Each row below is a small network's average activation on inputs in which a field has the value named, seen along a few directions.
Values that are neighbours, or in one group, have similar rows; names and order tell nothing.
Random noise pushes rows far along 8 fixed directions. That doesn't count. These rows show it; they differ only by the noise:
[-105   16 -298  -45 -146 -108  -59 -196 -100  -48   11 -126  327  128
  -80 -116 -127 -147 -223 -113   33  -43   20]
[-118 -293  -47  109 -376   14 -312  -31   97  -49  172  221  193 -617
  -72 -157  207  -91  298  104 -330 -199  -42]
[  23 -373   -6  107  -21  108   26   52  269  -99  457  318 -337 -530
 -394    6  296   45  547 -108  203  233  -75]
[ 119  261  162 -271  158  291   90 -355  345 -162  184   10 -318  -19
  -59   68 -102  126 -101  -56   15   32  122]
[ 135  101   56   46  -94  -19  -98 -286   26 -144 -203 -270  141  307
  426 -155 -307 -102 -537   62 -356   41  308]
[-261 -244 -240   45   41 -163  181  -44  179   -7  -45   78   26  -93
 -535  240  221   93  148  -90  287  -63  -98]
[ 291   74  -27 -114 -153    6  -61  302 -350  165   91 -115   57  -28
  340 -350  116 -139  -24   55  -96  134  121]
[ 143  231   20 -266   75   76   28  506 -292  341 -263 -160  -86 -177
  186 -156  518  309 -128  123  150 -251  144]
[-108  165  -63 -288 -135 -121  174 -309  262    0 -157   37  189  100
 -200  271  -81  -19   -8  143 -313 -204  -67]
[-305   25  244  195  310  217 -138 -476  305 -280 -445 -335  -99  131
   86  136 -130  171 -744    4   29 -450  388]


Field Deno:
v9: [ 134  155  138   20  249  382 -244 -193  -52 -184  595   31 -194  100
  -20 -227 -316 -250  -44 -280  483  370   31]
v1: [ 347   96  278   83  -33   66   11 -148    3 -140  309  176  -48  -16
  284 -180 -345 -236  373  113 -269  358  -64]
v18: [ 135  -15 -234  224  -95 -109 -179 -127  127  -74   88  153  141 -124
   35 -152 -114  324  -61  -91  132  356   29]
v4: [ -91  104  110 -114  256  219  -73 -316  283 -268   43   48 -251   16
  -92  101 -121   79 -270 -151  113   40  105]
v11: [ -18 -111  222  179  117  318   44  -53  291 -192   49   35 -362  -95
    9  134  -53   96  139  -90  -41 -108 -108]
v10: [-273    5 -233  300  -12  -57 -338 -229 -113  -49  -68  -36  365   52
 -150 -162 -193    6 -319 -203  432  -79   24]
v13: [-190 -241   50  242  -67 -164   59  103 -317   97 -189   50  295  -59
  -79  142   95 -246  384  114   53 -299 -287]
v17: [ 263  -76  -33  202 -410 -320   46  -50  271 -121 -275   92   29   75
  347  102 -161  171  131  216 -739  226  -71]
v5: [ -77  422  190 -318  174   -1  256  231 -189  245 -388 -246   46  230
  141  227  151  119 -251  265  -79 -472  102]
v14: [ 293 -257 -144  351  -93 -160 -289  152  -65  -52  -10    1   17  173
  308 -250  -18  126 -265  -72   14  615  187]
v7: [ -99 -280 -201  187 -158  -68 -135  -12  -37  -99  321   12  132 -141
  -61 -233 -109  -45   62 -166   60  128   42]
v19: [ -22  110 -182 -168 -269 -286  241  -56    0  186 -156  -27  262  276
   34   32 -203   72 -142   81 -323  -20  -86]
v8: [-119   60 -102  -24 -136  -71 -300 -240  122 -172 -243   71  204   86
   93    8  -81  152 -369   40 -255  -42   78]
v3: [-156 -305  303  445  157  127 -127  360 -658  147    7 -362   -3  236
  379 -277 -285 -706  -85   -9  -17 -200  168]
v2: [ 191 -138  179   59  125   14   35  320 -155   43   88  -35 -230  -53
  246  -40  121  -33   44  -11   26  308  134]
v6: [ 254 -239   78  316  169  -62  106 -176  569 -248 -172  117 -483 -124
    5  213  -12  586  -53  -45   28  294   29]
v12: [ 367  471  137 -403  -42  237  -58  171 -159  104   88 -103 -124  -49
  397 -251  108  111 -103   77 -152    3  195]
v15: [-173 -172  193   47  264   32  113  -31 -337  -98  314  -11  -51  506
  -99  114 -305 -877  189  -56  184  216 -126]
v16: [ 279  291 -473 -289 -145 -236  329 -149  453   36    6   41  -55  307
  -76  135 -123  559  -65 -260 -129  421 -200]
The values of Deno form a ring.
Going along Deno from v6 by way of its neighbour v17, in what order are v9, v18, v4, v11, v2, v15 met?
> v11, v2, v4, v15, v9, v18
What is the length, in steps, of the shortest route from v7 to v14?
> 7
List every value one step from v3, in the order listed.
> v19, v16

Field Zefiv:
p11: [  -7  308 -258 -331  -54  147 -120  133 -224  129  107  -66  122  -11
   65 -208  127  103 -158 -257  154 -188 -149]
p4: [-150 -132  187   48  173  -82   10   85  119    5 -449   67 -121    7
   80  223  182  225 -221  185  -79 -105  154]
p6: [ 211  129  -52 -108  -22  -86   73  -49 -186   13  123  -10   78  329
   91   20 -252 -253    4   -6   75  353  -60]
p9: [ -14  241 -184 -218 -110  335 -513  165 -316   27  102  -46  172 -437
  111 -477  214   86 -153 -136   51 -279   16]
p1: [ -44   90  233  171   -2  119 -241  -10 -215  -47  -91 -253  150  -21
  413 -148  -28 -221 -305  164  -65 -272  295]
p12: [-147  339  -38 -436   16  207  142  153 -141  313  139  -99  -48 -108
 -196  -25   85 -154  189  -20   94 -426 -159]
p7: [   3  112  570   85  215  459 -110 -680  326 -488  304 -138 -381   87
  218  -27 -489 -148 -292   69 -155 -209  241]
p2: [ 441  222  101 -224 -158  221 -260  387 -304  175  119   21  -47 -331
  502 -337  208  273   45   57 -195    5  -69]
p8: [ 450  322   77   13  -28  110  -24 -143    8  -33  152   16   -8  257
  347 -242 -408  -20  -39  -92 -111  482  -15]
p5: [-117 -140  168  110  244   34   76 -239 -104 -128  244 -128  -30  410
 -109   31 -358 -470 -171 -128  180  206  190]
p3: [  57 -184 -740   21 -248 -609  230  206 -190  123  -81 -139  386  432
 -215  -88   32   11 -106 -141  156  486  -78]
p10: [ 215  238 -151 -123 -159 -131  179 -187  181   11  -65  116   53  -21
  102  -22 -107  233   99    1 -189  122    0]
Each value of Zefiv is a pair of two hidden parts, and every pair occurs once (6 first parts, 2 second parts).
p11 and p12 share the first part; p11 and p6 share the second. Which value has the first part of p6 and the second part of p12?
> p1
p4 and p5 share the first part; p4 and p8 share the second. Which value has the first part of p8 and the second part of p5?
> p10

Field Zeda:
j3: [ 112  182   54   -5  103  120  -34 -163  -74 -111  162  -60    3   50
   69 -141  -87   58 -149  -83  223   52  154]
j11: [-152  228  362 -145  287  176   65   86  131  112 -152  -19 -121  -44
 -103  269  164   12  142  251  -71 -358  -82]
j8: [  12 -271 -140  344 -181 -229  -60   45   -4   21 -162 -145  164  -11
  104 -192    4  187 -252   53  -26   76  180]
j4: [-533  -44   -2   41 -106   53 -138 -328  181 -120 -194 -111  297 -239
 -253  118    5 -185  -95  130 -215 -717   -8]
j10: [-176 -185  140  216  166  -16   38  184  -81   88 -249  115  -70 -100
   -6  115   89  -69  263    1    5 -185 -179]
j5: [  36  -36  -76  -95 -122 -114    6  209 -125  166   -6    8  100   25
   57    5   89  -38   -6   20  -99   74   57]
j9: [   8  -53 -126  -52 -209 -235   60   90  100  141  -95  153  111 -168
 -119   76  197  118  224  154 -207    2   26]
j12: [-159 -457  289  408   24  -59  -45  369 -175   72 -268  -78  -82   19
  161   56   87 -163    3  156 -152 -176   60]
j1: [ -49  108 -175 -179  -97  -77 -307  192 -214  192 -394  -33  273  -32
  135  -84  270  194 -349   49  -62 -166   -6]
j6: [ -12 -160  280  -51  -30   81  168  116   -9  -11   91  -19 -178  -14
   27  123   28 -367  302  121 -325 -168 -111]
j7: [   0  238 -100   92   30  163 -218  -66 -239  -48  -12 -209  117   -4
  180 -197 -120   70 -239  -94  319 -226  -36]
j2: [-132 -154   82  227  126  -61 -206  167 -366   11 -337 -175  155   33
  296 -108  103 -114 -361   92  134 -133  224]
Each value of Zeda is a pair of two hidden parts, and every pair occurs once (6 first parts, 2 second parts).
j5 and j9 share the first part; j5 and j10 share the second. Which value has the first part of j10 and the second part of j9?
> j7
j11 and j3 share the first part; j11 and j1 share the second. Which value has the first part of j1 and the second part of j3?
> j2

Field Sep:
g1: [-228  -28  101  -72   93  151 -306  442 -587  217   -8  -33  159 -288
   77 -221  309 -380  102  116  177 -348  -39]
g11: [ 176  243 -242 -482 -210 -132  278  116  148  206  200  255   10 -206
 -169  -38  215  278  328   40 -133  147  -95]
g9: [ 266   67  384   18  341  332  -41  -90   66 -183  261  -64 -496   59
  262 -139  -59    7 -222  -72  207  337  372]
g5: [ 191 -422 -155  346  -91 -258   -5   18  -58 -134  165  222   15  161
  -42  -12 -175 -152  248 -195    7  642  -70]
g4: [ -60  550 -269 -455  -77  122 -280   77 -220  259 -150  -90  342  -67
   52 -157  135  314 -373  -50  120 -348  -46]
g10: [-191  101  -86  145  371  292  -58  -67 -232  -91  134 -499 -123  313
 -134 -190 -123  -86 -521 -382  717 -174  203]
g8: [ 115 -293   83  448   20  -61 -113  296 -306   17  134  -14   31   59
  158 -280   -9 -116  110  -41  174  247  -24]
g2: [ 273 -166  276  485  -96  -13  -59 -173   -4 -168   82    1  -35   85
  483 -135 -414 -396  178   67 -292  321   39]
g7: [ -94 -124  125   14  -29  -30  123  421 -306  241 -207 -196  -61   25
  148  -55  164 -291   71  210  -52 -283  -85]
g3: [ -44  152  108 -214  -58  331 -225  213 -434   67  292 -127   78 -197
  196 -256  -52 -382  142  -17 -147 -392 -154]
g6: [   9 -273 -279   99 -342 -401  108 -374  170 -209  111  104  316  160
 -150  122 -229 -247   68   21 -238  331  -18]
The values of Sep form a line.
Going along Sep from g3 by way of its neighbour g7, in what order are g5, g10, g8, g2 met?
> g10, g5, g8, g2
List every value one step from g6, in the order listed.
> g11, g9
